A small network was trained on invented records. Each row is its activation on one of them, seen along a few directions.
After each row come some of the record's fields: S, N, D, V, P, K, J.
A field that a record lacks is left out.
The largest differences between rows may come from other fields.
In the rows, 500 means zero.
Strong random noise was added to every row along 16 fixed directions; ignore it. To show where, here is one row again and again, with new noise each time:
[498 455 336 373 694 832 432 512 554 636 455 278 365 398 661 450 372 863
 459 469 440 767 345 682 613 255 360 618 383 643]
[336 503 505 491 470 562 252 398 412 661 536 620 489 317 559 446 575 554
 602 583 605 454 566 636 437 500 725 623 747 513]
[554 519 501 580 510 738 193 437 337 536 466 539 436 449 451 306 541 481
 320 539 493 385 435 494 467 384 331 511 457 551]
[220 355 301 245 849 339 455 451 472 561 670 585 665 410 338 723 502 643
 680 565 298 669 833 264 438 575 380 359 370 433]
[661 504 387 289 574 536 256 279 608 361 373 541 618 628 542 495 495 569
 346 416 335 526 419 450 543 370 375 320 507 491]
[504 684 239 404 630 510 449 628 351 778 730 502 395 354 568 583 392 591
 479 500 678 553 373 316 345 457 518 592 121 545]
[527 625 454 645 496 510 497 699 738 271 699 514 564 790 611 278 621 167
 349 354 380 213 431 479 620 619 347 306 645 438]
[557 312 745 475 578 453 376 465 441 565 352 353 360 581 603 491 267 491
 711 587 275 743 518 491 614 501 542 556 404 425]
[475 465 441 257 738 447 437 434 555 257 542 589 657 570 586 549 468 447
 588 498 400 540 638 354 323 323 754 462 642 475]
[582 570 355 461 803 608 432 612 441 453 700 361 383 538 490 419 412 490
 414 440 397 512 365 428 568 426 399 540 405 541]
[437 483 818 611 461 486 816 823 336 185 363 481 577 609 393 365 530  80
 505 537 488 307 690 433 553 584 662 783 311 495]
[453 511 536 174 478 394 363 331 472 563 518 685 672 448 365 491 461 557
 662 388 562 478 532 427 485 575 672 574 441 424]
[292 622 494 676 655 428 408 532 553 537 549 515 564 625 502 496 595 393
 731 704 349 609 593 184 452 826 403 366 547 626]
[251 277 344 427 590 367 391 503 304 533 465 378 401 358 472 668 512 413
 602 701 482 862 591 267 291 458 344 561 271 236]
[422 493 532 537 432 464 776 655 808 469 505 378 542 693 644 469 471 504
 635 414 390 632 513 543 680 647 390 425 509 555]
[639 401 729 588 439 401 608 497 556 450 644 540 473 545 465 344 401 418
 451 413 349 311 592 578 560 497 460 331 619 508]
[326 436 706 289 460 454 488 295 462 407 412 625 561 320 521 271 493 538
 677 498 719 459 350 593 260 526 711 690 635 556]
[342 363 261 448 382 584 346 450 626 539 452 626 434 748 737 546 589 598
 484 300 673 466 481 826 650 490 205 439 773 543]

[730 381 651 466 503 516 498 387 402 477 391 517 499 473 476 502 386 514
 372 498 371 440 609 584 583 252 585 512 510 502]
S=s1 N=n1 D=d3 V=v1 J=j1
[479 544 503 481 327 477 644 597 383 690 527 510 626 385 245 588 501 466
 523 486 575 514 734 382 603 469 677 709 337 426]
S=s1 N=n2 D=d3 V=v1 J=j1
[739 415 406 370 289 485 500 565 453 803 494 558 354 563 701 649 236 662
 327 252 680 450 453 674 561 286 351 437 112 415]
S=s3 N=n4 D=d1 J=j1
[424 333 726 520 430 548 159 425 523 502 461 704 446 698 756 300 428 383
 595 424 526 270 525 683 427 488 476 389 707 430]
S=s5 N=n2 D=d3 P=p2 K=k2 J=j1
[231 426 362 290 477 485 541 660 573 541 487 542 639 399 554 599 581 519
 529 452 532 510 535 564 540 579 469 575 157 257]
S=s1 N=n2 D=d4 V=v1 P=p2 K=k2 J=j2
[548 592 276 420 634 443 630 395 620 416 734 521 506 620 408 538 491 553
 693 425 551 665 314 248 398 517 477 422 705 600]
S=s3 N=n1 D=d3 V=v1 J=j1
[608 540 665 468 604 158 642 467 464 660 695 401 334 240 661 560 291 530
 584 578 459 510 400 623 442 578 858 537 532 485]
S=s1 N=n1 D=d3 P=p2 K=k2 J=j1
[600 392 430 510 302 603 216 280 557 608 293 508 444 507 673 491 509 598
 352 587 496 713 432 431 297 274 225 271 408 456]
S=s1 N=n3 D=d4 V=v2 P=p2 K=k2 J=j2
[459 365 543 394 611 281 393 205 475 566 551 621 433 418 490 554 412 642
 729 538 505 561 386 512 382 638 504 376 656 496]
S=s3 N=n1 D=d3 V=v1 J=j1
[435 600 652 601 438 691 332 661 496 646 436 494 607 439 479 428 574 389
 541 602 313 461 707 486 663 608 636 578 320 417]
S=s5 N=n1 D=d3 P=p2 K=k2 J=j1
[525 525 359 369 590 549 128 573 491 735 562 562 517 667 611 588 414 490
 535 409 375 480 617 451 665 481 453 452 290 326]
S=s5 N=n2 D=d3 P=p4 K=k2 J=j1
[432 416 423 456 592 632 390 491 577 347 690 635 571 754 364 426 559 466
 603 345 451 476 714 408 456 420 306 323 763 509]
S=s2 N=n3 D=d3 P=p2 K=k2 J=j1
[555 605 502 545 350 659 516 592 695 575 569 327 601 209 500 364 605 569
 276 530 324 474 478 638 604 392 625 461 442 335]
S=s2 N=n4 D=d4 V=v1 P=p2 K=k2 J=j2
[438 626 449 647 482 679 211 473 506 455 362 641 603 757 628 482 553 439
 545 636 604 530 571 163 188 446 430 347 536 671]
S=s4 N=n4 D=d4 V=v1 P=p2 K=k2 J=j2
[567 592 445 459 224 597 282 349 543 428 220 560 578 599 525 446 665 398
 415 459 619 497 295 560 575 511 494 568 602 420]
S=s4 N=n3 D=d1 J=j1
[764 510 474 649 416 402 565 588 308 832 691 278 136 273 528 702 284 563
 474 525 560 633 434 710 666 355 854 715 570 388]
S=s2 N=n1 D=d3 V=v1 J=j1
[521 523 450 449 503 600 624 625 535 368 534 622 578 843 429 473 444 476
 522 310 596 427 560 317 464 485 261 433 360 638]
S=s3 N=n4 D=d4 V=v1 P=p2 K=k2 J=j2
[500 560 682 641 445 560 508 513 291 657 540 563 405 228 432 287 490 547
 312 553 621 240 464 605 354 552 377 512 290 668]
S=s5 N=n4 D=d3 P=p2 K=k2 J=j1
[492 526 634 600 383 472 610 515 349 594 527 546 428 503 275 352 520 421
 585 449 642 391 391 491 623 750 332 628 401 565]
S=s3 N=n3 D=d3 V=v1 J=j1
[586 597 534 630 468 639 719 623 634 555 523 431 565 546 523 488 426 657
 430 478 453 479 620 507 567 425 509 456 469 735]
S=s5 N=n2 D=d4 V=v1 P=p2 K=k2 J=j2
[617 533 474 597 642 229 560 320 573 515 398 382 471 517 576 697 449 543
 573 741 271 732 367 258 487 640 441 283 488 559]
S=s4 N=n1 D=d3 V=v1 J=j1
[457 539 619 672 370 629 825 630 653 451 290 491 555 668 596 475 527 602
 493 441 551 417 523 706 675 601 386 509 523 791]
S=s2 N=n2 D=d1 J=j1
[417 314 689 432 209 617 569 500 546 292 300 456 528 534 487 295 563 384
 501 373 601 533 491 704 503 386 457 649 579 361]
S=s1 N=n4 D=d3 P=p2 K=k2 J=j1
[378 545 487 507 383 515 331 548 465 608 474 580 563 349 514 516 596 478
 399 516 586 312 575 620 526 563 616 550 439 347]
S=s3 N=n2 D=d4 V=v1 P=p2 K=k2 J=j1
[305 744 258 606 408 558 490 603 462 319 319 366 670 445 297 639 899 273
 376 679 529 638 608 331 581 665 642 714 591 410]
S=s3 N=n4 D=d4 V=v1 P=p2 K=k2 J=j2
[383 599 336 526 471 248 634 400 435 542 660 581 428 430 404 629 596 576
 540 466 778 450 351 528 370 759 417 470 644 623]
S=s2 N=n2 D=d3 P=p3 K=k2 J=j2
[636 405 568 531 277 306 376 474 347 522 491 573 433 590 423 569 495 226
 479 504 487 454 568 426 534 539 488 473 444 246]
S=s3 N=n3 D=d4 V=v1 P=p2 K=k2 J=j2
[687 675 577 585 438 420 395 459 458 499 675 390 376 461 425 312 508 237
 525 531 461 532 267 343 496 575 667 565 610 403]
S=s5 N=n1 D=d4 V=v1 P=p2 K=k1 J=j1
[298 514 368 398 669 378 731 640 474 353 625 610 502 531 652 541 470 468
 601 449 813 381 304 455 224 549 553 597 412 545]
S=s2 N=n2 D=d3 V=v1 J=j2
[459 493 357 385 678 330 266 278 510 566 573 450 437 393 579 655 457 590
 667 646 435 807 466 331 290 503 616 395 618 418]
S=s5 N=n1 D=d4 V=v1 P=p2 K=k2 J=j1
[385 560 514 373 624 497 379 526 462 676 527 570 630 504 312 449 474 588
 553 396 474 316 444 486 770 777 357 566 235 468]
S=s4 N=n2 D=d3 V=v1 J=j1
[319 389 590 513 724 610 410 544 215 293 163 719 656 562 452 594 659 358
 464 698 402 314 847 516 538 492 530 652 451 633]
S=s1 N=n3 D=d3 V=v2 J=j1

Which values does each new row have?
[713 716 466 537 538 519 497 455 622 518 675 575 679 433 374 510 570 524
 384 519 259 350 671 422 614 476 715 323 686 608]
S=s3 N=n3 D=d4 V=v1 P=p2 K=k2 J=j1
[749 817 322 237 756 553 476 404 442 344 590 564 586 699 263 476 454 549
 434 269 538 429 231 273 599 593 417 556 348 755]
S=s5 N=n1 D=d3 P=p2 K=k2 J=j1
[463 417 350 160 584 559 319 428 590 463 606 582 634 485 445 542 515 563
 560 356 405 515 534 554 589 389 619 524 536 254]
S=s3 N=n1 D=d4 V=v1 P=p2 K=k2 J=j2
[608 595 385 472 781 346 573 508 374 126 636 497 565 642 240 632 615 243
 433 497 316 453 677 311 562 550 596 489 745 549]
S=s5 N=n3 D=d3 P=p2 K=k2 J=j1
[456 416 484 688 190 802 396 680 498 489 337 428 494 575 531 390 621 312
 345 582 496 628 636 327 362 290 216 441 215 296]
S=s3 N=n4 D=d4 V=v1 P=p2 K=k2 J=j2
[550 669 598 449 398 556 665 604 581 544 747 570 581 425 269 267 503 472
 524 313 546 310 368 475 616 658 523 570 355 498]
S=s1 N=n1 D=d4 V=v1 P=p2 K=k2 J=j1
[606 282 588 356 615 535 324 310 456 575 500 428 289 453 690 434 246 621
 718 541 471 774 252 525 360 259 602 564 549 375]
S=s1 N=n1 D=d3 V=v1 J=j2
[616 537 548 632 594 352 608 392 625 351 884 435 533 310 242 264 489 452
 370 516 335 390 346 220 228 499 355 130 602 416]
S=s2 N=n2 D=d3 V=v1 J=j1
[414 546 556 438 562 349 611 509 639 409 571 456 523 426 631 452 505 502
 547 483 526 394 322 670 524 626 735 559 671 455]
S=s2 N=n2 D=d4 V=v1 P=p2 K=k2 J=j2
[374 460 518 431 671 556 324 295 248 461 539 643 519 649  93 455 558 527
 740 467 593 534 622 355 572 630 414 698 791 671]
S=s1 N=n1 D=d4 V=v1 P=p2 K=k2 J=j2
[784 640 613 534 517 289 736 392 532 583 454 475 606 252 464 568 417 608
 245 634 299 382 540 464 514 487 647 324 344 671]
S=s3 N=n3 D=d3 V=v1 J=j1
[540 732 330 642 430 797 387 670 671 556 492 553 524 607 823 472 599 477
 442 482 601 362 396 626 568 417 695 547 600 566]
S=s3 N=n1 D=d3 V=v1 J=j1
[437 595 219 450 776 358 532 417 560 646 811 550 430 247 610 666 554 811
 368 462 495 366 527 788 509 560 549 334 809 709]
S=s5 N=n4 D=d3 P=p2 K=k2 J=j1
[461 425 564 300 679 561 535 465 511 401 567 594 593 316 420 321 503 621
 315 399 408 213 454 691 501 465 341 416 354 523]
S=s4 N=n3 D=d3 P=p2 K=k2 J=j1
[475 633 514 372 553 542 644 653 698 523 146 353 694 492 755 614 489 594
 457 611 339 602 479 542 723 563 619 602  82 567]
S=s4 N=n3 D=d4 V=v1 P=p2 K=k2 J=j1
[429 477 677 444 655 476 614 330 431 413 429 613 535 502 384 360 463 592
 659 517 556 436 386 500 465 635 469 586 600 769]
S=s1 N=n1 D=d3 V=v1 J=j1
